Each row below holds a small network's activations on one input, seen along a few directions.
Each table varies a few parts of the input and shows all the possible inputs, shuffled.
A made-up example of a description, with smaller parts first: values(3) and (point or line(9) or (line(4) and ring(5))).
Shared parts are said once, and a part with two or three values counts as separate values.

Other details of the inputs vary at random and push rows far along two fixed directions, the same in every table; ignore that.

Rows:
row 1: [-96 -148 64 16 -8 -77 -28 -48 75 -134 8 1 -121 -152 45]
row 2: [6 132 15 9 8 53 28 2 -50 74 -47 16 45 68 -122]
row 3: [-35 -143 11 -57 -129 -18 -36 -46 56 -227 76 -26 -112 -30 113]
row 4: [-29 52 8 20 85 66 109 9 -74 119 -21 6 14 58 -125]
row 5: [66 31 -70 -68 49 -93 -23 11 -62 90 -50 3 50 95 -86]
row 6: [-24 87 9 28 87 -17 71 -46 -25 105 -27 19 79 16 -70]
row 7: [-30 31 -38 47 110 0 56 0 -33 96 -13 -27 42 7 -98]
row 8: [71 39 -43 93 13 22 84 13 -55 38 20 111 37 94 -77]
row 9: [27 61 37 46 99 34 75 47 -76 111 -10 52 89 -29 -36]
row 10: [-87 -125 117 31 -29 -125 -4 -43 85 -187 21 47 -79 -175 64]
row 11: [-20 84 -55 46 49 -2 8 17 -9 127 -19 -1 2 8 -133]
row 12: [14 81 -52 6 85 68 -22 76 -60 110 -37 -23 24 -6 -27]
row 13: [-38 68 -32 24 36 -4 40 -10 -1 141 -27 9 19 3 -118]
row 14: [2 75 29 37 78 38 54 7 -77 12 -22 -9 44 56 -83]
row 15: [42 -121 18 -38 -96 -7 -54 0 115 -162 38 -7 -37 -76 179]
row 16: [-97 -149 127 -48 -92 2 16 -52 82 -137 8 5 -150 -108 22]
row 17: [4 -202 103 -131 -91 -115 -28 -5 43 -200 -15 -6 -118 -37 52]
row 18: [43 95 39 49 33 30 9 48 -58 135 -8 80 54 -43 -64]
row 19: [-26 -158 30 -61 -107 -27 -83 9 89 -121 76 4 -53 -66 183]
row 20: [6 63 -4 -5 22 68 40 47 -36 173 -25 14 26 -28 -55]
row 21: [59 46 -53 100 26 -53 49 -15 -23 90 26 93 73 81 -40]
row 22: [27 64 -131 34 19 -20 28 -17 -60 90 61 37 51 70 -61]
row 23: [17 38 -20 6 105 82 32 44 -55 138 -26 -28 57 -6 -31]
row 24: [-91 -159 108 -2 -36 -18 -13 -20 38 -186 12 -3 -159 -114 43]
row 25: [-6 114 -19 57 46 -26 0 1 -11 91 -32 45 50 6 -112]
row 26: [-20 52 -21 28 94 73 57 22 -84 67 -31 -35 9 63 -101]
row 27: [72 37 -89 38 15 52 18 49 -51 94 23 66 87 24 0]
row 28: [5 107 25 55 14 27 8 30 -60 49 -30 36 13 43 -125]
row 29: [75 45 -56 15 21 30 -25 52 -34 122 40 36 88 94 34]
row 30: [-60 -151 108 -71 -27 4 35 -23 75 -74 5 -30 -85 -152 127]
row 31: [-20 -139 36 -5 -103 -120 -51 -74 100 -153 68 -8 -72 -31 152]
row 32: [1 40 -98 56 13 -49 19 -2 -50 118 49 52 58 88 -46]
row 33: [-6 112 -11 24 22 -11 15 -31 1 100 -32 16 68 5 -101]
row 34: [156 445 -458 -429 -164 279 -662 -7 164 -265 -224 -895 53 565 359]
row 35: [-108 -158 91 -57 -34 -66 32 -90 112 -122 12 -63 -104 -137 86]
row 36: [75 76 -111 81 30 -19 41 -23 -12 68 14 65 63 72 -44]
row 37: [9 29 -52 52 1 5 53 31 -88 82 50 80 29 124 -65]
row 38: [-7 -158 98 18 -121 -65 7 -41 80 -211 49 51 -98 -21 129]
row 39: [-8 91 27 -4 53 55 53 -20 -60 44 -33 -23 49 75 -79]
row 40: [103 28 -65 -130 46 -4 -66 72 -56 90 -69 -29 65 81 -4]
row 41: [-8 94 -19 38 37 60 21 46 -61 98 -28 3 -30 56 -146]
row 42: [4 94 13 66 68 31 17 29 -89 28 -35 36 28 51 -106]
row 43: [-11 -152 17 -66 -103 -21 -43 0 77 -137 90 12 -57 -108 156]
row 44: [-54 -143 121 -8 -53 -15 0 20 65 -56 29 59 -114 -182 61]
row 45: [-8 -159 25 10 -123 -18 4 -45 43 -203 44 20 -87 -48 88]
row 46: [35 86 15 53 79 27 14 60 -81 100 -20 58 71 -31 -44]
row 47: [-32 -94 133 -55 -96 -16 -24 -16 88 -98 5 11 -46 -160 106]
row 48: [29 -142 64 -15 -93 -38 -45 3 111 -136 55 27 -33 -64 178]
row 49: [-86 -122 98 -5 -6 -89 12 -73 80 -180 1 -12 -36 -134 83]
row 50: [20 78 30 -9 69 50 58 20 -41 120 -27 7 91 -14 -4]
row 51: [38 48 -118 75 3 -21 43 -20 -46 68 27 47 66 45 -53]
Each input here is: values(3) and (point or ring(6) or (values(2) and ring(5))).
Changing only the values(3) part turns row 19 into row 32. The same change can be made to row 30. Which row results?
Answer: row 35
Changing only the values(3) part turns row 45 into row 51. The same change can be made to row 28. Which row results?
Answer: row 25
Which other rows does row 31 become when the values(3) part takes its other values? List them by row number.
Answer: row 29, row 34
Which other rows does row 50 become when the values(2) part takes its other values? List them by row number.
Answer: row 30
Which other rows does row 18 become when the ring(5) part takes its other values? List them by row number.
Answer: row 9, row 46, row 47, row 50
Which other rows does row 1 become when the values(3) part takes its other values? List them by row number.
Answer: row 12, row 24

Rows:
row 52: [-143 249 175 358 173 86 346 6 -221 248 -27 284 22 2 -498]
row 53: [24 549 -294 -163 264 179 -154 25 -250 362 -347 -441 129 469 -433]
row 54: [239 630 -317 -54 100 546 -200 248 -190 412 -176 -341 312 352 -35]
row 55: [123 58 107 119 240 243 332 294 -321 492 42 374 139 35 -271]
row 56: [-15 -382 -24 66 -140 -398 24 -127 177 -178 193 209 -86 -140 191]
row 57: [63 -460 91 -42 -227 -310 68 -44 47 -292 164 245 -144 -36 150]
row 58: [-291 -171 241 112 6 -200 64 -241 229 -294 11 1 -142 -412 44]
row 59: [-8 -411 336 -191 -80 -100 65 95 28 -117 38 180 -163 -361 155]
row 60: [-75 -341 248 -105 -25 -165 -2 0 148 -27 57 115 -83 -462 246]
row 61: [113 123 -394 -161 -280 -26 -420 -180 312 -354 52 -459 39 253 466]
row 62: [41 -310 165 220 -241 -147 53 -73 127 -360 237 311 -86 -61 180]
row 63: [-7 97 93 243 294 31 304 112 -82 562 72 383 256 -229 -100]
row 64: [175 10 -317 -284 -295 151 -429 6 107 -473 -19 -394 -67 461 356]
row 65: [-124 203 -226 -352 -53 -13 -416 -182 242 -267 -250 -700 -98 6 112]
row 66: [-115 155 118 233 265 122 364 60 -353 287 -49 232 -30 123 -565]
Changing only one part turns row 54 into row 62. The same change can be made to row 59. Which row results?
Answer: row 57
What do these inputs look like to the network?
Answer: values(3) and ring(5)
Start at row 65 and move only the ring(5) part, one step at a time. The first step leads to row 53. Which rows follow, in order?
Answer: row 66, row 52, row 58
Which other rows does row 65 become when the values(3) part takes its other values? List them by row number.
Answer: row 56, row 60

Rows:
row 67: [60 -89 77 -252 -192 -109 -302 -154 308 -461 -53 -271 -6 -110 394]
row 68: [-241 -730 608 200 -81 -285 473 -46 89 -165 419 670 -110 -909 219]
row 69: [262 533 -341 -63 92 301 -66 158 -175 555 -179 -115 242 374 -263]
row 70: [60 232 -315 -232 -55 346 -283 52 75 -163 -14 -576 109 -2 332]
row 71: [-322 -515 642 57 48 -142 312 -72 56 -131 57 366 -372 -750 -133]
row 72: [82 313 -163 369 187 -47 330 83 -451 467 121 428 260 403 -492]
row 73: [-10 -251 38 -299 -273 143 -310 -6 263 -448 50 -384 -245 93 549]
row 74: [-198 0 232 -383 -18 -42 -292 -83 321 -392 -232 -546 -176 -206 210]
row 75: [-235 -681 374 196 -157 -372 460 -178 47 -100 264 707 -252 -516 -123]
row 76: [47 177 -156 -289 -120 382 -268 78 -23 -217 24 -515 99 97 355]
row 77: [61 142 -329 -244 -243 47 -425 4 123 -190 -35 -434 -73 262 107]
row 78: [-8 705 -162 -64 368 431 -94 114 -278 478 -291 -414 204 375 -369]
row 79: [155 214 -262 -355 -160 193 -346 -46 148 -137 -228 -454 47 188 200]
row 80: [105 553 -400 46 100 258 -8 63 -235 479 -31 -173 246 606 -255]
row 81: [18 201 -264 -161 -231 111 -375 -16 103 -266 -13 -469 -26 425 156]
row 82: [123 535 -546 85 191 194 -21 -39 -155 418 -112 -201 283 476 -266]
row 83: [112 545 -408 86 84 48 -182 93 -132 438 -30 -187 311 437 -198]
row 84: [-188 -732 493 215 -46 -401 418 -98 132 -105 281 688 -165 -602 188]
row 85: [5 620 -222 -121 387 126 -66 81 -209 520 -337 -527 307 305 -344]
row 86: [256 541 -363 145 108 221 -105 134 -110 323 -128 -158 254 398 -211]
row 87: [70 -239 -108 -161 -191 -73 -346 -42 218 -572 6 -329 -210 21 509]
row 88: [-172 -154 393 28 205 -89 362 65 -111 174 -85 344 -153 -360 -455]
row 89: [146 150 -354 -128 -86 143 -401 95 128 -163 -57 -484 -8 301 276]
row 90: [67 276 -151 327 273 -8 397 24 -432 548 107 479 327 394 -543]
row 91: [49 549 -251 -196 336 230 10 146 -313 542 -365 -469 211 300 -473]
row 92: [105 153 -44 370 261 -120 276 234 -296 685 141 525 304 109 -321]
row 93: [-336 -642 583 173 117 -289 506 -121 93 -228 54 282 -341 -683 -165]
row 94: [182 539 -558 64 217 146 -81 -35 -203 337 -82 -216 327 537 -285]
row 95: [-32 -319 130 285 83 -87 341 59 -6 205 201 443 -96 -199 -32]
row 96: [-3 297 -166 376 306 -121 438 -9 -309 768 84 515 369 157 -516]
row 97: [-82 -207 89 177 -62 -148 318 -1 -74 259 186 468 -101 -160 -243]
row 98: [125 -222 -105 -327 -237 -75 -414 43 150 -444 -22 -297 -208 41 420]
row 99: [40 -113 88 -172 -351 87 -325 -18 263 -553 -12 -336 -168 72 359]
row 100: [-165 452 126 331 420 301 308 145 -460 611 -134 358 149 104 -666]
row 101: [-431 -464 570 297 73 -94 316 -112 94 -224 68 441 -380 -731 -141]
row 102: [-106 -133 105 245 12 -110 411 -97 -157 163 155 466 25 24 -236]
row 103: [134 284 -121 403 304 88 453 33 -289 609 -34 479 326 91 -462]
row 104: [7 -124 116 -242 -351 150 -260 -66 306 -483 -17 -348 -203 35 420]
row 105: [-216 -59 151 -237 -7 140 -314 -144 323 -480 -188 -598 -323 -308 248]
row 106: [-31 -135 -31 343 33 -231 250 -66 -111 -13 163 376 -33 -52 -177]
row 107: [-125 -816 419 231 -30 -372 379 -104 118 -361 301 639 -255 -536 176]
row 108: [24 -291 191 277 98 -327 254 72 -146 146 193 564 41 -192 -10]
row 109: [20 663 -140 -96 358 325 6 150 -276 415 -305 -347 228 465 -449]
row 110: [-24 -294 88 307 166 -123 406 -5 -80 209 139 514 20 -180 -96]
row 111: [-69 -157 -144 -99 -294 -64 -332 -130 325 -538 60 -391 -230 14 320]
row 112: [-31 -214 54 170 30 -245 330 -72 -170 161 173 568 22 -104 -339]
row 113: [-244 -15 134 -395 -154 192 -467 -51 221 -472 -250 -527 -331 -262 203]
row 114: [212 294 -20 304 286 79 403 95 -410 535 20 526 366 296 -490]
row 115: [114 -128 -12 -288 -322 -49 -360 -39 202 -551 -88 -275 -183 -50 344]
row 116: [-139 -634 505 335 -138 -229 452 -99 203 -201 241 612 -292 -606 60]
row 117: [134 150 -245 -208 -138 184 -410 129 50 -179 -36 -449 14 442 274]
row 118: [191 320 -194 -172 -115 19 -416 -15 118 -192 -166 -389 151 203 247]
row 119: [194 229 -275 -203 -56 154 -349 -89 155 -288 -160 -463 83 218 224]
row 120: [-3 -113 82 -262 -291 112 -210 -144 265 -521 -83 -318 -118 21 393]
row 121: [-213 -582 389 237 -68 -482 362 -203 88 -194 299 632 -112 -482 1]
row 122: [-42 346 99 239 492 98 544 154 -514 755 -153 190 266 214 -746]
row 123: [75 -162 262 273 -29 -131 306 27 -166 -50 130 520 -4 -60 -133]
row 124: [-131 -813 492 145 -170 -284 359 41 98 -63 295 696 -356 -580 110]
row 125: [94 -169 -3 -375 -272 -10 -322 -107 256 -511 -87 -296 -127 -70 322]
row 126: [-279 -622 435 246 -173 -410 356 -156 197 -129 340 558 -240 -554 87]
row 127: [16 226 -387 -127 -123 153 -303 -94 188 -95 -49 -527 -49 270 174]
row 128: [65 -275 -44 -312 -304 -24 -442 69 243 -419 5 -320 -253 -19 432]
row 129: [-38 722 -151 -45 407 260 -170 59 -171 562 -307 -408 253 187 -329]
row 130: [-16 -222 -3 -295 -200 83 -260 -65 204 -447 -13 -339 -145 111 493]
row 131: [-156 -621 614 256 -165 -330 403 -94 236 -129 240 644 -205 -671 145]
row 132: [41 -269 29 -306 -177 9 -287 -64 175 -552 39 -282 -132 124 486]
row 133: [26 649 -270 -29 402 292 -20 121 -175 407 -322 -400 191 295 -425]
row 134: [234 293 -93 304 161 47 279 227 -343 649 4 503 248 147 -524]
row 135: [62 330 -185 358 222 -192 259 51 -334 543 101 413 314 209 -413]
row 136: [146 104 -344 -382 -99 179 -388 24 94 -64 -162 -453 19 257 289]
row 137: [282 492 -389 -17 164 195 -158 217 -339 309 -94 -159 279 658 -89]
row 138: [-7 -203 41 204 -55 -286 251 -9 -177 72 168 510 -65 -99 -266]
row 139: [-27 -206 15 -285 -230 -22 -374 -26 351 -307 29 -367 -157 -77 566]
row 140: [103 191 -267 -413 -143 324 -343 107 5 -101 -41 -531 95 -33 309]
row 141: [-8 -90 61 -269 -235 -32 -278 -165 369 -418 -88 -338 -39 -137 455]
row 142: [226 307 -137 430 251 -9 314 120 -335 448 14 463 276 156 -430]
row 143: [-297 61 185 -281 -63 100 -457 -113 282 -406 -235 -506 -218 -274 284]
row 144: [66 -280 -60 -379 -196 -56 -344 -30 198 -418 -13 -256 -146 -3 384]
row 145: [0 -330 204 213 164 -304 314 1 -93 191 203 591 115 -226 -35]
row 146: [28 -74 69 -182 -305 -69 -383 -44 376 -442 -42 -332 -76 -109 426]
What do these inputs look like to the network?
Answer: values(4) and (point or line(4) or (values(3) and ring(5)))
Changing only the values(4) part turns row 115 into row 142. The same change can be made to row 97. Which row results?
Answer: row 127
Changing only the values(4) part turns row 95 into row 73. The same change can be made to row 105. Which row results?
Answer: row 78
Changing only the values(4) part turns row 137 into row 98. The same change can be made to row 114. Which row results?
Answer: row 125
Which other rows does row 102 become when the values(4) part takes its other values? List them by row number.
Answer: row 75, row 82, row 96
Which other rows does row 134 become when the values(3) part takes its other values? List them by row number.
Answer: row 77, row 128
Which other rows does row 86 become when the ring(5) part takes its other values? List them by row number.
Answer: row 103, row 116, row 119, row 142
